These are the activations of a small neural network, seen along a few directions. Each row is one input.
Each table varies a few parts of the input and shows all the possible inputs, shuffled.
A made-up example of a description, with smaller parts first: ring(5) and (point or line(9) or (values(2) and line(6))).
Shared parts are said once, and a part with two or three values counts as separate values.
In the rows, 128 means zero.

Other details of the inputs shift rows strongly along two fixed directions, in all tables alike. That doesn't count.

Rows:
x1: [146 109 155 124 143 105 140 117 148 114 149]
x2: [135 116 138 111 144 109 118 133 126 112 176]
x3: [142 137 132 146 131 134 124  98 108 156 114]
x4: [ 56 126  99  92 138 129 113 151 118 137  80]
x5: [171 100 163 167 109 115 169  67 121 134 198]
x6: [160 168 124 166 116 160  96 110 107 162  79]
x7: [112 151 101 151 105 147 108 139 130 136  63]
x8: [107 144 129 117 158 137  87 180 141 116  72]
x9: [ 81 103 154  75 166  96 130 158 157  97 194]
x10: [219 130 136 164 111 128 127  75 124 144 130]
x11: [113 152 113 111 155 138  71 178 110 121  74]
x12: [115 107 136 116 123 107 149 160 152 100 175]
x13: [144 149 123 119 151 132 101 131 141 141  62]
x14: [ 77 148 117 109 159 134  94 155 101 141  93]
x15: [161 136 117 141 140 129 101 126 112 131  74]
x16: [ 50 101 141 103 138 114 177 164 122  78 229]
x17: [120 156 124 108 152 141  79 167 142 128  62]
x18: [227 133 130 192  77 159 177  32 120 163 136]
x19: [ 99 133 105 120 120 135 119 125 130 146 106]
x20: [194 152 123 180  81 169 154  71 119 150 133]
x21: [132  89 153  98 118  91 174 123 162 109 240]
x22: [125 159 126 158 131 150  99 145 103 139  79]
x23: [187 120 146 165 116 129 123 122 133 115 159]
x24: [144 131 119 152  83 136 137  93 144 143 135]
x25: [ 54  86 137  67 155  84 155 180 136  89 182]
x26: [118 166  88 132 131 165 116 128 104 152  57]
x27: [177  92 153 168  92 129 200  58 124 126 209]
x28: [ 99 139 112  95 130 125 113 175 139 121 100]
x29: [ 44  82 132  87 143 100 152 144 127 105 176]
x30: [134 127 115 106 124 115 137 137 139 133 104]
Description of these inputs: line(5) and ring(6).
Changing only the line(5) part turns x17 into x1. The same change can be made to x28. Which row results? -> x25
Change only the line(5) part in x19. List by row number the other rows that result. -> x4, x7, x24, x29

Rows:
x31: [225 152 128 191  91 152 122  67 129 171  82]
x32: [126 130 133 126 130 130 130 135 130 123 147]
x33: [124 124 137 123 135 123 126 124 126 128 143]
x34: [125 125 134 125 132 124 121 126 126 124 146]
x35: [114 124 122 127 123 132 142 116 122 131 134]
x36: [125 123 134 131 133 127 130 130 122 118 143]
x37: [111 124 123 129 121 130 145 122 120 127 142]
x38: [126 118 130 124 126 119 137 132 133 122 136]
x39: [124 122 132 121 127 119 131 128 139 128 139]
x40: [110 140 110 123 137 135 109 154 124 127  79]
x41: [128 126 133 119 133 123 129 129 130 129 144]
x42: [126 119 136 126 134 124 132 128 121 121 140]
x43: [130 123 131 119 135 119 133 128 134 122 139]
x44: [157 150 117 152 120 144 103 116 120 150  77]
x45: [125 122 135 118 126 121 130 128 139 127 139]
x46: [131 122 131 121 130 119 135 133 129 120 139]
x47: [124 119 136 126 138 120 132 124 127 126 139]
x48: [114 122 124 129 120 129 147 117 121 128 143]
x49: [109 120 125 123 120 127 141 121 122 129 151]
x50: [127 119 133 118 130 120 134 127 138 122 136]
x51: [109 122 125 123 122 129 141 119 123 132 144]
x52: [160 143 120 154 121 142 116 117 117 146  77]
x53: [130 121 132 119 138 123 133 128 130 124 141]
x54: [123 125 135 126 123 128 131 135 138 122 142]
x55: [166 151 115 148 119 147 106 116 125 148  83]
x56: [129 124 129 126 129 123 133 135 130 117 142]
x57: [122 129 137 130 130 130 127 130 126 121 146]
x58: [118 127 124 132 117 134 144 117 122 132 140]
x59: [ 65 164  99 106 161 145  77 187 105 132  33]
x60: [130 121 132 122 133 124 135 133 125 123 141]
x61: [122 125 132 129 125 127 133 135 138 123 142]
x62: [124 121 129 124 126 121 128 130 139 125 142]
x63: [126 119 136 124 140 123 131 123 126 123 139]
x64: [126 121 132 121 124 123 126 130 139 124 141]
x65: [128 118 133 120 125 121 135 132 133 120 136]
x66: [128 124 130 127 131 127 132 135 127 120 144]
x67: [123 122 133 133 130 124 132 132 123 120 142]
x68: [128 127 132 119 131 119 130 129 134 126 142]
x69: [128 126 130 121 129 121 125 130 134 123 144]
x70: [ 75 163  99 102 158 144  82 187 113 128  41]
x71: [207 138 126 173  99 141 134  79 141 153  98]
x72: [126 120 131 125 124 124 133 134 135 118 139]
Describe the family of inputs behind these rows. -> ring(6) and (point or line(6))
Changing only the ring(6) part turns x62 into x61. The same change can be made to x69. Which row results? -> x70
Change only the line(6) part in x41. List by row number the other rows that result. -> x31, x33, x39, x45, x68

Rows:
x73: [223 141 147 147 126 129 139  81 145 151  92]
x74: [ 72 118 133  57 190  96 105 177 121 123 108]
x75: [ 67 102 123  68 164 101 117 167 110  93 211]
x76: [127 116 103 147  87 149 188  49  79 153 131]
x77: [ 46 118 156  85 160 108 137 172 108 113 207]
x78: [ 93 185  95 118 152 155  72 144 130 156   8]
x79: [168 116 149 179 120 142 142 104 134 113 135]
x80: [129  98 113 159 102 133 198  59 109 163 126]
x81: [136 109 145 101 145 124 138 138 151 114 120]
x82: [110 167  64 111 137 162  81 182 116 122  16]
x83: [105 126 129 121 125 136 128 124 158 126 133]
x84: [ 88 174  93 116 158 149  59 146 119 169   7]
x85: [115 120 125 130  98 127 136 116 162 123 150]
x86: [ 72 104 129 119 139 117 121 176 126  84 131]
x87: [138 149 154 144 121 141 150 121 123 132 169]
x88: [172 176  70 147 111 154  99 145 120 154  26]
x89: [139 121 121 106 124 124 118 151 147 119  72]
x90: [126 112 152 149 155 112 125 125 110 120 159]
x91: [175 129 155 176 134 127 141  97 124 121 142]
x92: [158 125 134 150  99 128 109  70 143 152 149]
x93: [ 51 111 138  93 122 126 146 179 128  94 191]
x94: [143 126 125 117 149 121 131 124 116 126 170]
x95: [120 132 148 138 115 152 147 133 130 119 162]
x96: [160 105 144 107 131 105 109 113 130 134 134]
x97: [166 137 128 129 140 132 148 113 130 117 167]
x98: [191 114 138 136  99 102 151 110 157 137 128]
x99: [107 130 116 122 106 111 128 131 162 140 134]
x100: [174 127 129 178  99 114 134 126 134 131 112]
x101: [170 137 148 159  94 144 120  94 111 150 160]
x102: [152 131 117 129 132 148 139 124 135 110 142]
x103: [139 137 136 147  94 126 152 139 134 140 163]
x104: [ 64 103 139 110 166  99  89 168  97  97 143]
Describe the family of inputs behind these rows. -> values(2) or (values(5) and line(6))
Change only the line(6) part in x92. List by row number the other rows that result. -> x78, x83, x84, x85, x99
Change only the line(6) part in x81. List by row number the other rows that result. -> x73, x74, x89, x96, x98
